Each row below holds a small network's activations on one input, seen along a few directions.
In each table, some parts of the input vary, and every possible input appears once, in random order.
Descriptions start from the smaller parts, as in this example, which fits no table here: values(3) and (point or line(9) or (line(6) and ring(8))).
Shared parts are said once, and a part with two or three values counts as separate values.
In the rows, 128 means zero.

Other details of the inputs vary at random and push rows far along two fixed directions, the same in every table; ignore that.

Rows:
R1: [129 128 141 139 130 124 125 127 129 119 125 122 133 129]
R2: [120 125 127 127 134 138 130 135 135 131 125 136 137 119]
R3: [129 161 123 139 126 139 111 123 125 130 146 129 135 122]
R4: [159 128  56 171  84 115 187  37  83 110  74 176 117 154]
R5: [132 132 132 122 137 134 132 137 134 130 128 136 121 130]
R6: [135 127 135 137 133 122 127 128 133 123 127 113 129 126]
R7: [124 127 126 130 129 120 122 137 129 122 122 127 115 120]
R8: [132 128 122 118 133 126 128 130 132 119 138 130 140 123]
R9: [131 127 135 129 137 137 135 132 138 135 129 128 122 123]
R10: [126 133 131 127 137 119 129 137 133 127 120 129 121 127]
R11: [129 133 130 111 124 133 133 132 136 128 128 132 128 119]
R12: [126 125 139 139 125 127 125 127 136 123 134 127 137 130]
R13: [152 124  53 180  87 126 193  39  90 122  61 175 107 147]
R14: [124 125 131 129 134 137 126 137 134 120 137 126 144 124]
R15: [137 126 137 132 135 135 132 130 134 126 139 119 128 129]
R16: [126 124 120 126 136 136 133 135 137 135 127 128 133 117]
R17: [133 121 133 139 126 123 119 131 130 119 130 110 123 119]
R18: [133 127 143 134 132 138 129 129 131 121 136 129 133 131]
R19: [135 132 137 127 132 113 127 126 131 118 131 123 130 125]
R20: [126 132 138 122 136 115 130 131 135 128 126 130 124 118]
R21: [133 128 128 133 127 119 118 135 130 111 130 119 122 125]
R22: [135 134 125 118 124 136 128 136 134 115 132 122 131 132]
R23: [123 129 133 124 121 143 133 131 134 129 121 131 130 123]
R24: [128 129 137 126 121 141 128 132 133 118 132 122 138 128]
R25: [132 126 134 128 125 115 118 128 128 114 134 120 125 119]
R26: [126 127 136 134 136 123 130 131 137 133 121 121 122 119]
R27: [138 130 138 120 133 127 129 126 130 123 141 129 130 131]
R28: [124 126 132 124 127 116 123 130 129 124 127 128 118 113]
R29: [138 132 131 126 135 132 130 133 131 119 136 128 127 136]
R30: [131 124 132 137 129 124 128 128 140 127 138 118 133 127]
R31: [120 123 139 136 126 127 121 132 132 124 121 126 121 114]
R32: [133 129 129 124 123 138 132 132 134 122 134 114 133 126]
R33: [126 129 123 114 135 127 131 135 135 131 131 137 135 116]
R34: [132 130 116 122 135 131 127 138 132 117 135 128 137 130]
R35: [ 91  94 122  89 117 106  79 132  32 205 138 109 125 214]
R36: [124 162 124 135 131 140 115 127 136 137 138 136 129 112]
R37: [130 125 123 128 136 134 130 136 135 124 138 118 139 122]
R38: [ 89  92 124  75 116 117  88 125  33 221 140 126 120 206]
R39: [126 130 117 119 137 132 130 142 136 128 126 137 132 123]
R40: [118 126 139 135 130 129 129 129 142 133 126 134 130 122]
R41: [129 135 126 115 127 137 131 141 138 126 125 130 126 125]
R42: [131 131 129 131 131 121 125 133 140 120 137 125 132 133]
R43: [120 128 142 135 133 126 129 130 133 129 118 129 126 122]
R44: [128 129 130 121 126 140 134 136 140 132 126 121 127 119]
R45: [136 133 129 114 121 131 130 127 133 117 135 124 134 126]
R46: [125 121 131 136 128 125 123 131 132 129 122 119 116 114]
R47: [127 123 140 141 123 126 117 131 128 115 129 118 128 121]
R48: [126 127 141 130 134 139 133 130 135 131 126 136 126 125]
R49: [123 129 132 122 130 118 131 126 139 133 131 136 127 122]
R50: [124 131 128 128 133 123 130 135 143 130 128 134 125 127]
Description of these inputs: values(2) and (point or (values(4) and line(6))).
- The inputs of R5 and R29 match in every part but the values(2) part. If R20 is changed in the same way as R5 into R29, which row does it become? => R19
- The inputs of R3 and R36 match in every part but the values(2) part. If R8 is changed in the same way as R3 into R36, which row does it become? => R33
- Start at R17 and move only the line(6) part, one step at a time. The first step leads to R6. Which rows follow, in order? => R30, R15, R32, R37
- Start at R34 and move only the line(6) part, one step at a time. The first step leads to R22. Which rows follow, in order? => R29, R42, R35, R21
- Which other rows does R12 become when the values(2) part takes its other values? List them by row number. => R40
- Which other rows does R7 become when the values(2) part takes its other values? List them by row number. => R21

Rows:
R51: [117 137 142 101 140 125 116 150 128 144 132 133 116 126]
R52: [145 121  68 156 112 135 188  73 109 124  81 170 127 137]
R53: [108 136 148 114 148 137 107 159 151 156 146 115 129 110]
R54: [150 146 110 160 125 148 182 110 182  80  90 153 122  67]
R55: [125 103 144 122 133 125 114 149 129 126 142 100 132 132]
R56: [113 140 141 108 144 118 107 143 132 151 146 138 126 120]
R57: [125 119 131 142 121 127 113 127 106 131 122 110 122 136]
R58: [115 113 149 102 140 146 130 152 141 148 136 128 132 134]
R59: [143 117  97 165  98 127 157  84 108 103  88 133 118 125]
R60: [133 152 121 102 133 166 109 151 132 130 173 116 161 132]
R61: [124 121 137 117 122 107 104 128  90 139 130 114 113 156]
R62: [118 106 149 126 113 129 114 126 105 141 128 107 128 149]
R63: [123 133 149 132 136 110  98 150 144 121 149  99 126 117]
R64: [118 121 159 108 153 141 129 156 159 143 148 127 146 126]
R65: [153 132  96 184  94 128 168  60 101 110  87 150 111 144]
R66: [101 127 137 121 130 137 110 126 108 176 135 139 130 145]
R67: [116 135 139 127 132 141 128 129 134 154 128 136 123 129]
R68: [122 123 163 133 130 132 107 143 125 130 137 105 125 136]
R69: [137 163 142  81 145 149 101 168 150 119 188 116 157 127]
R70: [123 133 103 117 117 116 133 103  91 161 112 150 109 151]
R71: [156 148 126 177 128 127 151 111 169  79 116 123 122  86]
R72: [121 125 125 102 123 123 131 129 117 143 118 140 117 128]
R73: [136 109 118 123 122 100 130 107  93 130 126 127 127 165]
R74: [108 130  94 132 117 121 125 105  92 160 112 154 122 143]
R75: [117 114 143 121 123 113 104 145 124 123 134 101 128 127]
R76: [124 124 140  94 149 117 125 149 140 142 145 132 136 133]
R77: [142 142 140 124 154 137 150 163 209  81 132 131 133  71]
R78: [105 133 138 123 143 135 106 145 136 158 142 129 133 113]
R79: [125 107 143 128 139 118 115 142 130 129 146 103 143 137]
R80: [130 103 126 138 118 121 135 106  96 139 123 124 136 170]
R81: [119 112  92 116 122 120 142 112  97 153 111 148 132 158]
R82: [114 122 102 129 116 141 134 112  89 161 101 144 115 145]
R83: [113 119 146 141 121 122 101 118  99 152 141 118 131 153]
R84: [108 123 135 102 132 130 115 155 136 144 128 123 128 115]
R85: [147 147 131 155 129 106 129 110 142  95 128 133 123 109]
R86: [109 135 132 113 138 124 109 151 136 153 138 125 125 122]
R87: [160 118  97 146 107 110 164  86 107  93  98 144 112 142]
R88: [154 127 154 151 136 137 153 135 182  74 129 117 132  98]
R89: [116 129 136 123 128 147 130 129 119 152 116 139 121 137]
R90: [125 146 100  93 119 152 103 138  99 142 164 124 157 160]
R91: [114 128 141 136 132 108  92 140 124 131 148 112 132 127]
R92: [153 150 159 115 163 132 153 168 222  72 141 133 128  62]
R93: [130 111 115 125 102 106 127 100  81 132 110 125 114 156]
R94: [168 157 125 168 126 111 157 102 165  68 115 135 113  92]
R95: [136 145  94 116 104 168 135 103  86 144 143 143 152 174]
R96: [131 149 135 131 144 136 135 152 172 104 122 135 123  85]
R97: [157 143  89 199 107 124 166  68 128  85  91 152 121 105]
R98: [118 118 131 127 122 114 100 136  99 135 128 109 120 146]
R99: [130 106 123 124 122 113 120 134 114 119 129 112 127 144]
R100: [113 118 135 116 121 145 135 127 122 152 115 137 125 132]
R101: [116 112 134 104 142 141 125 155 138 148 135 122 132 124]
R102: [150 130 134 149 140 114 142 135 171  76 131 120 141 102]
- Describe the family of inputs behind these rows. => line(4) and (point or (values(2) and line(6)))
- Which other rows does R78 become when the values(2) part takes its other values? List them by row number. => R97
- Which other rows does R94 become when the line(4) part takes its other values? List them by row number. => R63, R65, R71
- Which other rows does R93 become when the line(4) part takes its other values? List them by row number. => R59, R62, R75
- Start at R76 and move only the line(6) part, one step at a time. The first step leads to R92. Which rows follow, in order? => R72, R51, R70, R56

Rows:
R103: [147 155 131 162 134 136 141 122 176  94 142 126 139  86]
R104: [120  86 103 115 111 101 116 110  68 142 117 115 118 168]
R105: [150 161 144 158 126 130 133 128 166  71 127 120 136  93]
R106: [138 134 121 120 145 130 151 149 183  99 118 142 137  82]
R107: [ 97 110 169  93 156 144  85 185 147 157 163 105 156 118]
R108: [137 127 171 136 141 134 119 158 172 103 146 102 133 127]
R109: [109 101 119 179 107  95 148  77  92 159  52 150  76 123]
R110: [148 127 100 137  99  98 136  84  79 113 105 137 118 148]
R111: [108 140 159  90 164 146  81 180 150 156 175 104 126 119]
R112: [ 89 111 112 100 102 130  93 112  36 202 132 141 132 192]
R113: [109 133 173 116 160 122  72 178 137 142 176  84 148 133]
R114: [144 114 160 122 142 107 132 145 149 102 142 108 129 125]
R115: [119 147 152 130 158 142 110 158 166 128 163 128 142 102]
R116: [143 149  64 141  94 122 177  69 104 110  81 186 112 130]
R117: [114 107 120 111 125  90  89 132  64 167 149 107 120 181]
R118: [117 126 169  86 151 149 113 174 144 158 154 105 129 134]
R119: [138 133 141 155 133 134 135 154 176  74 129 107 134  97]
R120: [166 153 116 146 143 132 197 110 204  70  99 165 129  79]
R121: [133 140  63 136 113 117 158  84  97 144  96 172 116 152]
R122: [137 124 127 143 127 146 159 107 131 121 113 156 136 131]
R123: [116  97  90 133  95 132 133  91  75 152 112 128 128 162]
R124: [101  95 107  83 112 139  99 144  51 209 123 116 123 189]
R125: [145 158 141 149 122 138 139 122 173  86 139 125 138  80]
R126: [109 111 176 102 139 135 102 158 141 154 168  93 143 138]
R127: [164 162  74 158  98 151 183  70 120  90  78 176 104 110]
- Describe the family of inputs behind these rows. => point or (values(4) and line(6))
- Which other rows does R123 become when the values(4) part takes its other values? List them by row number. => R103, R125, R126
- Which other rows does R113 become when the line(6) part takes its other values? List them by row number. => R103, R111, R115, R117, R121
- Which other rows does R121 become when the values(4) part takes its other values? List them by row number. => R106, R116, R120
